Each row below holds a small network's activations on one input, seen along a few directions.
In each table, some parts of the input vary, and every possible input appears once, in random order.
A made-up example of a description, with smaller parts first: line(4) and (point or line(9) or (values(3) and ring(5))).
Shared parts are said once, and a part with two or three values counts as separate values.
In the rows, 128 means zero.

A family of inputs:
R1: [ 91 136 129 138 158 119 137 136 101  77 113 129 123 137 131 149]
R2: [ 93 134  94 126 170 120 123 124 113  81 117 118 119 138 120 131]
R3: [131 121  99 107 114 107 135 126 136 157 112 145 124 147 169 123]
R4: [148 135 141 116 109 118 116 109 204 158 104 102 155 118 157 104]
R5: [ 95 123 118 131 123 100 168 145  81 110 138 125 114 125 125 105]
R6: [121 109 104  99 137 119 136 111 152 152  91 137 123 132 160 126]
R7: [ 98 141 107 104 151 124  95 109 144 138 100 149 123 138 144 141]
R8: [149 113 119 118 182 155 129 172 139 110 146 102 114 121 100 149]
R9: [147 146 153 130 146 140 144 169  77 131 153 103 101 116  89 147]
R10: [187 100 139 198  46 171  99  39 182 125 157 190 157 112 110 113]
R11: [113 177 173 121 100 130  97 109 158 156 129 111 170 119 142 123]
R12: [172 107 113 131 152 138 143 177 114 129 155  88  98 129 119 134]
R13: [139 145 154 124  75 106 120 128 174 174 116 116 156 137 143  96]
R14: [107 126 107  95 144 124 120 121 162 138 106 158 136 140 151 137]
R15: [ 78 143 125 128 145 127 144 124  80  94 137 113 127 136 122 138]
R16: [106 155 145 105 108 109 131 119  99 157 116 157 119 136 141 134]
R17: [162  97 115 123 174 150 146 162 129 124 132  82 101 113 110 138]
R18: [163  57  98 201 111 161 137  56  82  59 164 195 129 129  93 116]
R19: [100 133 130 112 106 103 143 129 112 169 120 157 123 126 148 115]
R20: [ 85 150 139 104 127 132 116 110 109 150 120 145 133 135 146 146]
R21: [135 152 143 112 117 122 101 119 214 144 118 123 170 126 147 115]
R22: [126 142 144 131 164 161 129 160  85 125 154  91 119 114  94 159]
R23: [ 97 144 141 115 139 124 110 122 131 134  96 161 128 136 155 157]
R24: [166  70 101 180  82 164 115  41 119 118 143 227 137 122 113 135]
R25: [127 159 167 129  79 102 123 126 165 176 133 121 154 113 145  93]
R26: [126 167 142 121 124 122  76 108 194 144 111 114 160 122 140 119]
R27: [153 105 130 130 140 138 148 181 100 139 145  94 100 132  96 131]
R28: [157 147 137 125  86 105 115 124 189 164 125 109 155 133 166 101]
R29: [ 99 147 133 126 125 106 158 134  70  99 133 125 111 137 117 125]
R30: [141 120 141 137 144 133 153 179  91 142 161 101 100 108  97 128]
R31: [134 182 181 122  81 108 112 117 151 163 127 123 153 122 137 112]
R32: [103 116  96 113 162 122 144 138 128  77 124 127 129 139 128 125]
R33: [206  49 121 197 116 192 118  93  99  86 190 165 107 104  61 151]
R34: [140 132 114 129 188 155 107 161 120 111 136  95 107 117  93 153]
R35: [125 170 177 133 112 122  91 120 182 141 107 126 163 121 151 135]
R36: [112 119 116 106 102 108 140 130 121 167 102 151 126 150 146 119]
R37: [139 134 149 141 176 154 122 172 108 108 133 106 111 116 103 170]
R38: [116 101  91 116 154 117 160 128 117  91 107 108 116 129 138 114]
R39: [107 109 106 124 120 105 163 148  89 106 121 119 116 149 124 107]
R40: [126 111  88 124 131 105 158 144 101  96 129 114 116 144 147 110]
Question: Describe the family of inputs behind these rows.
Answer: line(4) and (point or ring(9))
Question: The inputs of R14 and R21 match in every part but the line(4) part. If R20 is changed in the same way as R14 into R21, which row does it become?
Answer: R11
Question: The inputs of R4 and R38 match in every part but the line(4) part. If R25 is changed in the same way as R4 into R38, which row does it become?
Answer: R5
Question: Start at R22 and move only the ring(9) part, one step at a time. The first step leads to R9. Which rows follow, in order?
Answer: R30, R27, R12, R17, R8, R34, R37

A family of inputs:
R41: [156 125 148 146 104 141 116 115 149 140 138 136 140 119 123 127]
R42: [119 121 122 135  96 122 129  92 122 133 125 164 137 134 139 118]
R43: [124 151 140 111 140 121 119 149 143 147 119 104 128 125 133 131]
R44: [151 125 137 142 111 140 110 108 151 139 133 139 137 120 123 127]
R45: [102 146 125 108 135 108 131 134 130 130 108 119 130 137 149 125]
R46: [136 119 128 139 115 138 116  98 151 128 127 147 141 123 130 125]
R47: [145 123 130 141 113 140 109 106 154 129 133 145 142 126 127 128]
R48: [160 128 148 148 100 141 116 116 148 142 147 127 140 116 116 120]
R49: [ 93 147 125 104 125 104 139 133 114 141 111 129 128 139 149 122]
R50: [129 151 151 115 133 122 126 156 141 148 125 100 131 124 133 131]
R51: [123 120 124 138 100 120 128  98 131 127 123 163 137 133 136 117]
R52: [109 144 131 107 144 119 126 139 143 135 113 111 133 128 140 129]
R53: [118 149 133 110 142 121 119 147 146 137 119 109 133 131 137 132]
R54: [129 121 121 139 107 127 121  93 138 122 122 155 139 132 139 121]
R55: [129  81  91 142 207 156 174 187  23  58 161  98  66 127  70 160]
R56: [133 153 151 117 129 122 125 157 140 150 133  91 131 121 126 124]
R57: [156  58  86 172 180 173 165 146  31  51 176 133  74 120  61 156]
R58: [138 114 119 135 111 130 122 102 146 130 125 149 137 130 136 121]
R59: [ 96 146 127 107 128 102 138 139 122 135 110 127 128 138 147 121]
R60: [111 140 122 104 139 112 132 144 137 138 111 114 128 135 146 125]
Question: Describe the family of inputs behind these rows.
Answer: values(2) and (point or line(9))
Question: The inputs of R53 and R47 match in every part but the values(2) part. If R56 is changed in the same way as R53 into R47, which row does it become?
Answer: R48
Question: Change only the values(2) part in R57. List by row number the other rows that result.
Answer: R55

A family of inputs:
R61: [137 105  89 143 149 144 114 102 148  82 136 129 135 130 116 122]
R62: [ 85 153 121 109 131 109 138 144  78 127 132 138 120 148 135 135]
R63: [110 125 115 139 104 129 130 101  85 115 144 175 127 146 123 132]
R64: [158 127 128 114 155 147 128 173 132 141 145  85 117 129 123 147]
R65: [117 143 146 130 113 101 162 152  82 122 126 103 118 136 139 120]
R66: [153 106 134 155 154 159 111 126 152  91 131 145 131 118 109 155]
R67: [147 151 150 131 144 130 121 166 109 147 141  88 104 111  97 132]
R68: [172 122 144 162 118 149 111 124 115 136 153 125 113 108  86 128]
R69: [115 134 154 119 126 126 159 163 102 146 151  99 124 113 107 117]
R70: [ 99 117  99 104 146  97 154 153 106 125 104 140 105 144 142 121]
R71: [111 132  96 111 175 125 123 144 142  93 122  91 127 135 125 125]
R72: [183  99 121 146 129 166 119 131 138 130 158 122 125 125 112 144]
R73: [117  95  97 132 147 149 127  80 118 107 112 156 122 125 133 142]
R74: [ 92 122 104 100 173 130 136 122 112 118  98 118 115 130 143 145]
R75: [102 204 175  82  68  81  83 105 241 215  77 123 189 134 201  97]
R76: [142 115 139 161  87 120 153 110  88 111 140 140 125 131 129 117]
R77: [128 134 140 123 180 140 120 168 146 102 119 108 123 122 120 158]
R78: [140 107 147 151 100 145 150 121 108 135 165 137 131 108  97 113]
R79: [129 178 169 112  43  99  75  62 246 203  91 162 197 129 191  94]
R80: [125  89  92 136 120 115 146 111 112 113 118 178 112 139 132 118]
Question: The inputs of R78 and R69 match in every part but one. If R66 is changed in the same way as R78 into R69, which row does it become?
Answer: R77
Question: Describe the family of inputs behind these rows.
Answer: values(2) and (point or ring(9))

A family of inputs:
R81: [177 124 146 140 107 147 107 120 176 157 138 125 141 115 129 129]
R82: [122 129 122 142 171 156 109 126 113  82 139 124 123 124 102 157]
R83: [114 129 121 130  98 117 105  65 176 130  99 176 159 133 161 114]
R84: [170 124 142 143 120 147 101 114 192 138 131 119 147 111 124 124]
R85: [174 127 149 141 100 141 108 126 172 163 143 128 140 115 121 121]
R86: [127 130 139 142 146 148 124 139  89 115 148 138 112 121  97 153]
R87: [ 95 215 172  49 149  75 116 210 197 205  85  34 147 130 179 114]
R88: [124 122 133 141 159 157 120 132 102 101 139 132 118 122  99 159]
R89: [169 126 132 141 124 149  93 113 196 130 134 114 151 118 125 125]
R90: [130 127 136 141 154 154 123 133  93 109 143 135 113 120 105 161]
R91: [132  84  73 135 180 142 147 141  98  69 135 119 101 136 109 138]
R92: [123 130 139 142 141 149 130 130  81 116 153 127 114 117  95 145]
R93: [119 136 137 136  61 105 121  76 141 152 112 175 152 139 157 103]
R94: [ 58 174 113  40 205  71 173 238  97 140  87  37  95 150 159 130]
R95: [139  81  88 133 163 140 160 148  78  96 140 130  91 133 113 141]
R96: [128 134 148 150 131 141 133 137  74 112 149 128 113 123  97 145]
R97: [138  88  99 143 140 127 170 153  59  99 145 123  90 135 105 125]
R98: [113 133 128 128  71 113 119  68 148 156 116 175 153 134 155 103]
R99: [114 125 123 127  90 121 109  70 169 142 102 179 158 139 159 117]
R100: [120 129 126 127  85 117 111  71 160 150 107 183 153 137 165 119]
R101: [ 49 220 161  48 196  84 134 223 113 155  91  43 119 136 152 148]
R102: [169 134 163 151  81 131 124 126 159 152 153 114 148 114 120 106]
R103: [136  84  90 134 156 134 162 154  74 101 144 133  90 134 105 134]
R104: [131  92 104 145 137 124 178 154  60  90 154 119  98 132 104 118]
R105: [113 132 111 128 102 120  98  64 180 122 102 171 163 140 161 116]
R106: [133  84  91 134 149 135 167 145  65 103 149 122  92 129 102 125]
R107: [171 119 143 139 113 150 104 120 185 150 134 122 146 117 123 127]
R108: [133  76  85 133 169 143 158 147  86  88 135 127  96 135 107 139]
R109: [132  81  83 137 177 140 155 142  94  76 132 123  97 129 108 137]
R110: [118 132 128 127  77 112 112  77 156 154 111 185 151 137 157 112]
R111: [170 127 149 141  94 142 114 117 164 165 148 118 142 112 118 113]
R112: [ 36 222 150  37 125  48 122 162 180 195  54  90 156 153 215 108]
R113: [123 127 131 144 167 154 117 127 109  89 136 128 119 117 101 156]
R114: [112 140 142 138  58 102 129  77 143 143 121 171 160 136 157  96]
R115: [122 137 153 152 127 138 140 138  75 103 158 124 120 119  97 138]
R116: [175 131 158 149  84 134 117 125 157 161 144 118 140 117 121 113]
Question: The inputs of R88 and R108 match in every part but one. If R96 is changed in the same way as R88 into R108, which row does it become?
Answer: R97
Question: Describe the family of inputs behind these rows.
Answer: line(4) and (point or line(8))
Question: Start at R104 and move only the line(4) part, one step at a time. The first step leads to R115. Which rows follow, in order?
Answer: R102, R114
Question: Change only the line(4) part in R101. List by row number the other rows that result.
Answer: R87, R94, R112
Question: Start at R102 and move only the line(8) part, one step at a time. The first step leads to R116. Which rows follow, in order?
Answer: R111, R85, R81, R107, R84, R89
